x =
array([[-14,  -5,   4,   1,   5,  19,  15,  -4, -10,  25,   0,  -2,  -1,
          9,  -8],
       [-23,  -1, -17,  -8,  -9,  -4,  -6,  33, -19, -24,   6,  -1,  -4,
        -14,  -5],
       [ 18,  -2,  -6,  26,  -9,   1,  22,   7,  15, -53, -12, -18,   2,
         -5,  -6],
       [  1,   3,  -3,  12,  17, -13,  19,   5,  -3, -10,  -4, -17,  -5,
          4,  11],
       [ -4,   0,   7,  28,  -6,  -7,  -6, -11, -23,  -8,  19,  -6,  -7,
          0,   0],
       [ 18,   0,   1, -31,  16, -13,  24,   1,  43,  -2, -14,   2,  -6,
          2,  14],
       [  8,  -5,   3,   3,   9,  -2,   4,  -8,  20,  22,  -3,   1,   4,
         -7,   2],
       [-15,  -4,  11,  31,  12,   3,  15, -23, -16,  -7,   4,   1,   5,
          9,   5],
       [ -4,   2,  -7,  13,  35,  28,  14,  44,  -7,  20,  11,   4,   5,
        -37,   0],
       [ -2,   2,   1,  -6, -27, -12, -49,  20,  10,  10,   7,   4,   4,
        -14,   4],
       [ -3,   0,   4, -19,   4, -32,  22, -11, -26,   6,  21,  -4,  -7,
         13,  10],
       [ -1,  -1,   9,  10,   1,  -7,  -5,  -8,  10, -29,  -9,   6,  -8,
         15,  -9]])
Rows and columns are counted from 0.
row 0 col 0 -> -14
row 6 col 5 -> -2
row 1 col 6 -> -6
row 8 col 6 -> 14
row 5 col 0 -> 18
row 9 col 3 -> -6
row 11 col 8 -> 10
row 2 col 3 -> 26
row 4 col 10 -> 19
row 3 col 12 -> -5
row 6 col 8 -> 20
row 3 col 10 -> -4
row 1 col 2 -> -17
row 2 col 13 -> -5
row 4 col 0 -> -4
row 11 col 7 -> -8
row 9 col 7 -> 20
row 0 col 7 -> -4
row 2 col 2 -> -6
row 3 col 5 -> -13
row 7 col 13 -> 9
row 8 col 4 -> 35
row 4 col 2 -> 7
row 10 col 13 -> 13
row 8 col 2 -> -7
row 9 col 11 -> 4
row 10 col 0 -> -3
row 1 col 8 -> -19
row 9 col 0 -> -2
row 11 col 13 -> 15
row 0 col 5 -> 19
row 9 col 2 -> 1
row 9 col 10 -> 7
row 4 col 12 -> -7

M =
[[   8  635  431  124  -31  125 -335 -268  499    4]
 [-146  140  486  -37  -56  118  -21 -250   22  246]
 [ -95   21 -127  276   -9  348  132  240  300 -287]
 [ 244  241 -215   41  547 -650 -196  255   30  -32]
 [-191 -141   85   90 -337  442  122  -39  182    8]
 [ -63 -385    7   40  -70  271  219  137 -312  -21]
 [ 176 -340 -301  159  221  -65  147  459 -173 -396]
 [ -91  513  185  235  -24  257 -143   -1  562  -78]
 [ 225 -139  500 -224  284 -495 -100 -220 -490  268]
 [ -16  283 -281  163  261 -179   10  227  224  -84]
 [-206 -149   92  147   93  278  277  234 -219  -92]]
M[0, 0]: 8
M[:, 8]: [499, 22, 300, 30, 182, -312, -173, 562, -490, 224, -219]
M[10, 6]: 277
M[5, 8]: -312
M[5, 4]: -70
M[0, 6]: -335
M[1, 2]: 486
M[4, 6]: 122
M[2, 7]: 240
M[8]: [225, -139, 500, -224, 284, -495, -100, -220, -490, 268]
M[9, 9]: -84
M[6, 3]: 159
M[3, 3]: 41
M[:, 0]: [8, -146, -95, 244, -191, -63, 176, -91, 225, -16, -206]
M[3, 8]: 30
M[9, 1]: 283
M[1, 5]: 118
M[2, 6]: 132
M[1, 7]: -250
M[9, 0]: -16
M[5, 9]: -21
M[5, 0]: -63
M[4, 9]: 8
M[5, 7]: 137
M[2, 1]: 21
M[:, 3]: [124, -37, 276, 41, 90, 40, 159, 235, -224, 163, 147]
M[9, 4]: 261
M[5, 3]: 40
M[2, 4]: -9
M[4, 2]: 85
M[2]: [-95, 21, -127, 276, -9, 348, 132, 240, 300, -287]
M[:, 4]: [-31, -56, -9, 547, -337, -70, 221, -24, 284, 261, 93]
M[0, 9]: 4
M[10, 1]: -149
M[0, 5]: 125
M[9, 3]: 163
M[3, 1]: 241

data =
[[-14  27 -29   8]
 [ 49 -16  26 -55]
 [ 31 -58  32 -17]]
Rows and columns are counted from 0.
(0, 0)	-14
(2, 2)	32
(1, 3)	-55
(0, 3)	8
(0, 1)	27
(1, 1)	-16

W = [14.69, -11.91, 2.41, 11.04, 14.23, 4.19, -6.42, 14.78, 8.18, 3.72, 15.15, 17.28, 4.07, -8.40]
W[0]	14.69
W[11]	17.28
W[7]	14.78
W[1]	-11.91
W[8]	8.18
W[4]	14.23
W[5]	4.19
W[9]	3.72
W[12]	4.07

a =
  67.59  -161.39     6.72   -85.96  -194.39  -204.97  -127.88
-132.98  -104.09    17.72  -226.31   186.10  -102.78   214.78
-155.85   -16.10    24.96    44.69  -157.71  -136.56   -24.00
 -88.89   180.07   221.95   -85.37    80.81  -195.65   142.64
 -53.36  -180.64   184.76  -255.65    53.62   -72.11  -171.92
 210.91    40.48   -33.68  -257.67    30.65  -104.65   -74.49
a[0, 0]	67.59
a[2, 0]	-155.85
a[3, 0]	-88.89
a[2, 4]	-157.71
a[4, 1]	-180.64
a[5]	[210.91, 40.48, -33.68, -257.67, 30.65, -104.65, -74.49]
a[4]	[-53.36, -180.64, 184.76, -255.65, 53.62, -72.11, -171.92]
a[2, 1]	-16.10
a[0, 4]	-194.39
a[2]	[-155.85, -16.10, 24.96, 44.69, -157.71, -136.56, -24.00]
a[5, 5]	-104.65
a[3, 2]	221.95
a[4, 4]	53.62
a[2, 5]	-136.56
a[4, 6]	-171.92
a[1, 1]	-104.09
a[2, 6]	-24.00
a[4, 2]	184.76
a[1, 5]	-102.78
a[2, 3]	44.69
a[4, 3]	-255.65
a[5, 0]	210.91
a[3, 3]	-85.37
a[:, 3]	[-85.96, -226.31, 44.69, -85.37, -255.65, -257.67]
a[4, 5]	-72.11
